Each row below holds a small network's activations on one input, seen along a few directions.
In each table, some parts of the input vary, and every possible input appears once, in random order.
Descriptions start from the smaller parts, as in this example, which fits no table here: one of 2 separate values, together with either a single point or one of 9 places around a ring or (one of 4 places along a line, together with one of 8 places around a ring).
Shared parts are said once, and a part with two or three values counts as separate values.

Other details of the inputs shift rows strongly along two fixed directions, in all tables alike. That doesn't count.

A family of inputs:
R1: [  6  14 -23  -9  29  -3 -26  -1 -18  -1 -22 -27]
R2: [  2 -30  41  30 -18 -40 -27  32  38 -11   6  14]
R3: [-16 -28  15  12  23  -3  14 -88 -34  -8  28  63]
R4: [ 20 -18  50  26 -39 -15  17  42  39   5  19   0]
R5: [ 20 -11  23  -7  11 -25  62 -83 -11 -21  42  42]
R6: [-15  17  -2 -33 -13  30 -20   7 -31 -29 -20 -16]
R7: [ 18  28   6   5  24  14 -16   8   7 -40 -31  -1]
R8: [  2  20  -4  10  10  39 -19   6 -19  -6 -39   4]
R9: [ -4  21 -45 -10  14   8 -28  -3   5  -1 -25   1]
R10: [ -3 -22  36  41 -17 -12 -38  33  12  32  29  -9]
R11: [ -1 -27   4  -7   3  -9  60 -80 -37   4  36  49]
R12: [ 23  36  14  10  17  22 -16   3   8 -32 -33  -3]
R13: [  5  17 -11   1  35  21 -27   6 -15  -5 -15 -24]
R14: [-30 -18  15  -3 -56 -10 -41  31  23   9  46  -1]
R15: [ -9 -53  20  10 -36 -20  13  43  17  24   7   8]
R16: [  4  37  -6   2  16 -16  -9   1  -2 -32 -40  -8]
R17: [ -3 -24  16   3   9  15  59 -74 -34   0  44  51]
R18: [ -4 -10  -4  -2  11  16  47 -81  -6  10  63  49]
R19: [  2   7 -15  -9  38   7 -30  -1  -9  -4 -24 -26]
R20: [ -4  12 -13   5  17  31 -18  11 -20 -14 -37   6]
R21: [  6  34  17 -33  -6  13 -17   3  -4 -55 -14 -23]
R22: [-12 -21   7  13  14 -12  17 -87 -42  -5  30  62]
R23: [ -6  25 -33   0  19  32 -30   3   8  -5 -18   4]
R24: [ 17   8 -25 -29  18   1  16   6 -13   8 -15 -40]
R25: [  2  21 -26 -23  16  -6  21   6 -19  13 -16 -44]
R26: [ -6  15 -27 -19  -3   5  31  11 -23   3 -39 -14]
R27: [  2 -17  30  17 -40 -53  23  40  29   6  13  -4]
R28: [-11 -39  -1   5 -34 -19   1  35  45  34  26   6]
R29: [ -7 -32  -9   5 -42 -29   5  36  36  37  28   5]
R30: [ 26  12   0 -25  16   4  25   8  17 -30 -33 -16]
R31: [-17  20 -25   2   8   1 -12   4 -28  -6 -46  -1]
R32: [ 21  19  -5 -13  17  32  15   8  -9  12 -10 -40]
R33: [-21 -20  -9  11 -45 -35  10  36  30  42  27   1]
R34: [ 13  13  -7  -9  -1  42  24  13 -13   2 -33 -10]
R35: [ -3 -21  11  21 -44   3   3  37  40  41  33   5]
R36: [ 19  25  -6  -5  18  -9 -14   1   4 -37 -39  -4]
R37: [  0  33 -25   5  12  40 -30  -1   9   4 -20   2]
R38: [-21 -33   2  25 -23 -23 -41  28  39  25  20  19]
R39: [ -7  23  -1 -37   5  20 -29   2 -26 -19   3 -46]
R40: [-22 -22  16  32 -18 -50 -31  31   2  32  23 -14]
R41: [ 19  -7  35   3  16  -2  61 -77  -8 -26  50  44]
R42: [  0 -47  21   6 -18 -30   3  38  22  34  29 -22]
R43: [ 16  11 -14 -19  24  24  15  13 -10   4  -8 -38]
R44: [-19  34 -45  -4  11   2 -23  -3  -1   4 -26  -3]
Each input here is: one of 4 separate values, together with either a single point or (one of 2 separate values, together with one of 5 places along a line).
Q: The inputs of R11 and R5 match in every part but the choice among 4 separate values. If R8 is changed in the same way as R11 into R5, which row does it become?
A: R12
Q: The inputs of R23 and R13 match in every part but the choice among 4 separate values. If R44 is changed in the same way as R23 into R13, which row does it become?
A: R40
Q: Which other rows does R18 become when the choice among 4 separate values takes its other values? List them by row number.
A: R17, R41, R43
Q: A walk changes only the place on the line of 5. It starts at R33 and steps to R29. List the rest of the walk in order.
A: R28, R18, R35
Q: Which other rows does R20 become when the choice among 2 separate values takes its other values? List them by row number.
A: R17
Q: Which other rows does R25 become when the place on the line of 5 takes its other values? List them by row number.
A: R24, R32, R42, R43
Q: Which other rows does R10 become when the choice among 2 separate values takes its other values? List them by row number.
A: R32

A family of inputs:
R45: [  9   6  -1  -5   1   4  23 -23  13  -8  10  17]
R46: [ -7   1  -3  12 -27  -7 -50  71  39   6 -16 -19]
R47: [  1 -11  24  -3  -9   4   3  -8  -4  -2  29  -2]
R48: [ -6   3   5   5   6  18 -12 -25  -6  -9  10  22]
R49: [ -7   1 -18 -10   4   6  10 -26  -1  14  20   7]
R50: [  6 -12  15   6 -13   7  19  -5  10  -1  13  21]
R51: [  1  -7   6   4 -11 -22  21  -9  12  -4   8  19]
R52: [ -8 -21  -4   7   2 -16   9 -10 -11  21  12   8]
R53: [  5  -5  14  -5  15 -13   9 -23 -19  -9   9  -5]
R54: [ 14  87 -72 -52  66  54 -16 -26 -30 -53 -95 -34]
R55: [ -3   0  -5  13  -5 -10 -42  60  13  -1 -40 -20]
R56: [ -6 -14  -6  14 -26  -1 -22  79  14  33 -22 -32]
R57: [  0   6   7 -13   5 -16   9 -26 -11 -12  16  -5]
R58: [ -4   3   9  16  13   9 -10 -24 -16  -5   3  19]
R59: [-10 -17  -2   1 -10  10   7  -8  -3  21  24  10]
R60: [  3 -10  28   8  -2  -5   6  -7 -13   2  22  -5]
R61: [  6   9   0 -12 -18  -2 -25  61  26  -1 -13 -45]
R62: [-11   0 -20  -8   3 -10  13 -26 -10  11  11   8]
R63: [  8 -12  19  17  -5  -1  22  -5   1   3   6  19]
R64: [  9  -6   5   4  11  -9  26 -21  -4  -8  -6  17]
Q: The inputs of R57 and R61 match in every part but one. If R54 is changed in the same way as R57 into R61, which row does it become?
A: R46
Q: What is each input in this table made of?
A: one of 4 separate values, together with one of 5 places around a ring
Q: A walk changes only the place on the ring of 5. It starts at R52 and steps to R56. List the rest of the walk in order.
A: R59, R49, R62
Q: Which other rows does R50 become when the choice among 4 separate values takes its other values? List them by row number.
A: R47, R48, R59

A family of inputs:
R65: [-16 -16 -15   7   9  23 -16 -18 -12   5  -6  20]
R66: [ 29  10 -10 -29   2   3   7  48  24 -24 -44 -35]
R67: [-20 -12 -12   6 -12  15   8  27   5  19  -8  -8]
R68: [  7  -2  22  23 -19   4  13  22  23  18   5   7]
R69: [ 18  47 -19 -36  40  25  24 -18   3 -44 -44 -22]
R70: [  2   1 -27 -18  -2   5  39 -64 -26   5   8  26]
R71: [-21 -29   3  27 -41 -26 -31   6  14  23  15  30]
R72: [ -9  17   0   0 -12 -16 -19   9 -12 -16   2 -16]
R73: [  0  41 -42 -42  26  21  -4  22  14  -6 -36 -45]
R74: [ -7   2  10  -4   7 -14 -16 -66 -30 -20  19  19]
R75: [-20 -34  26  38 -34 -14 -11  60  19  14  15  22]
R76: [ -1   1  -3  15 -13  -9 -10  50  41  -6  -8   8]
R77: [-13  22 -25 -13  15  13  45 -97 -32  -4  14  35]
R78: [ 18  51 -27 -25  27  22 -15  43  17 -47 -62 -37]
R79: [ 16  -1  -4 -15  -4  11   2  13  -2  28   9 -24]
R80: [-18 -51  32  39 -36 -16 -32  55  24  18   5  27]
R81: [ 14  46 -40 -29  21  30   8  43  29 -24 -71 -31]
R82: [ 11  46 -28 -42  41  22  14 -22  -4 -36 -28 -41]
R83: [  5 -26  34  39 -18  -5 -18  -2  19  17  23  39]
R84: [  1  10  -8  21   4  20   4 -24  -2  13  23  17]
R85: [-15 -13  19   0  -8  -3   0  25  -6   1   8 -28]
R86: [  6  -4   7 -21  -4 -17  27 -56 -33 -11  25   4]
R87: [-27 -22  11   1 -16  -6  -3  31   1  29  22 -14]
R88: [ -6  19  -3  -6   4   3  40 -60 -18 -12   0  37]
R89: [-14 -33  24  16 -22 -13 -53  60   8   4  -3 -25]
R90: [ -1   1   2  14   2  16  29 -48  -1  22  32  19]
R91: [ -5 -19  25  16   6  -3 -16 -61 -12  24  60  34]
R92: [  1  35   0  -9  18   4  15 -54 -32 -40  -6  22]
R93: [-13 -19  43  20 -42 -42  12   7  11   1  25  17]
R94: [  1 -38  14   7 -25  -2  19  39   6  15  -2  11]
R95: [ -5   0   0  10 -14  -7 -20  -4   2  -7 -20  31]
R96: [-14 -56  17  55 -11 -64 -17  83  13  47 -11 -15]
R97: [ 10  37 -61 -28  33  40 -29   9  16 -20 -65 -21]
R98: [  6 -30  35   6 -41 -39  19   3   1   1  22  18]
R99: [  3  -6  29  36  -1   1  21 -46  -2   6  50  53]
R100: [ 24  15 -20 -41  23   7  16 -11  -3 -25 -14 -34]
R101: [-10 -39   4  -7 -31 -10 -12  72   7  36   6 -29]
R102: [-11 -58   7  18 -50 -13   0  70  22  42  12  -6]
R103: [-21 -13 -13  18 -10  12  -9  28   0  13   4   5]
R104: [-16 -38  47  26 -41 -24  -4  71  24  10   8 -10]
R105: [  9  56 -66 -43  45  48  22 -21   4 -23 -56 -26]
R106: [ 14  37 -29 -35  47  24 -25 -29  -7 -43 -36 -26]
R107: [-21  14 -10  -5  -4 -12  -8 -25 -20   5  25  13]
R108: [ 10  43 -32 -25  18  13 -33  61  18 -32 -47 -61]
R109: [ 21  38 -20 -30  46  26 -14 -24   0 -51 -51  -7]
R110: [ 12 -10  14 -19  18  15  40 -36 -32 -21  -1  10]
R111: [ 29  24 -40 -34   5  22   5  68  32 -15 -73 -36]
R112: [ -8 -10  26  10   0  -5  22 -54  -8  31  67  19]
R113: [ 10  67 -75 -40  63  56  15 -49 -14 -38 -46  -7]
R114: [ 18  41 -45 -25  29  35 -32  41  26 -32 -86 -21]
R115: [ -4  -8  -5  26  32 -54  28 -67 -36  15   5  30]
R116: [ -4  10   8   7  18   9   6 -59 -22  13  56  22]
R117: [-13  -2  -9   1 -12 -18 -29  51  33  13  16 -17]
R118: [-16   1 -11  -6 -17 -13 -48  20   0  12 -11  -7]
R119: [-15  13 -28  10 -28  -3 -23  44  11   8 -22  -7]
R120: [ 15  -9   7  38  43 -32  23 -49 -23  27  11  15]
R121: [ 35  12  18 -16  32  23  52 -88 -35 -21  19  22]
R122: [-12 -47  46  32 -35 -22 -41  64  20   4   1   4]
R123: [  6 -12   5 -25  19  12  29 -40 -40 -13  14  -9]
R124: [ 17 -32  38  12 -30 -21   3  17   7  22  41 -18]
R125: [ 17   6 -47 -26  -8  14  -1  63  35   6 -47 -39]
R126: [ 13  11 -37 -41   0   5 -12  64  25   8 -34 -52]
R127: [-12   5  17  -6  -7 -21  20 -51 -22  -9  31   4]
R128: [ -7 -18  38  17 -12 -29  -4 -61 -15 -17  31  52]
R129: [-25  -7  -1   1   8   6  -7  -6 -21  10  30   7]
R130: [ -4 -33  19  40 -25  -5 -27  -2  20  34  34  27]
R131: [-17 -14  18  13  -9  -7 -20  33  -8  -5  17 -18]
R132: [  7  13  17  13   3   3 -15   2  -5  -4  22 -18]
R133: [-16 -11  16  31 -39 -29  -5  23  14   6  15  34]
R134: [-17  27 -15 -28  23   4  34 -96 -41  -2  27  21]
R135: [  5  38 -49 -39  32  27 -47  30  14 -14 -56 -41]
R136: [ -5  -9  -5 -23  -5 -15  29 -63 -32  14  38  22]
R137: [ 20  -4 -14  -3  -2  23  24 -18  -3  22   6   1]
R138: [  5 -15  51  40 -22 -18  -5  12  14   3  41  18]
R139: [ 25 -10  16   4   5  13  47 -55 -12   8  27  38]
R140: [ -5   9  14   1  26  17  16 -35 -31 -32   5  20]
R141: [-20 -20  -3   1 -13   3 -57  66   8  21 -17 -24]
R142: [-15 -17  17  12  -5   7  29  -6  -3   5   9  25]
R143: [ 21  18  22   1  41  25   9 -96 -31 -29  13  36]
R144: [ 14   9 -35   9  39 -34  -8  47  17   9 -59 -37]
R145: [  9  -6  -4  -7 -25 -10  23   6  -1   2 -15  16]
R146: [  3 -26  42  29 -19 -17 -40   7  10  12  36  -3]
R147: [ -1 -21  47  25 -25 -22   2   4  12  20  51 -11]
R148: [ 15   9  28  12 -19   3  -6  58  26   2 -20 -32]
Q: The inputs of R126 and R136 match in every part but one. If R125 is changed in the same way as R126 into R136, which row does it become?
A: R70
Q: The inputs of R69 and R93 match in every part but one. If R81 is changed in the same way as R69 into R93, which row does it become?
A: R88
Q: What is each input in this table made of?
A: one of 4 separate values, together with either a single point or (one of 4 places along a line, together with one of 5 places around a ring)
Q: Which other rows does R115 become when the choice among 4 separate values takes its other values? List them by row number.
A: R96, R120, R144
Q: Which other rows does R87 become when the place on the line of 4 takes its other values? List them by row number.
A: R101, R129, R141
Q: Which other rows does R133 become when the place on the ring of 5 takes its other values? List them by row number.
A: R72, R92, R107, R119
Q: Which other rows does R131 become when the choice among 4 separate values takes its other values? List them by row number.
A: R72, R108, R132
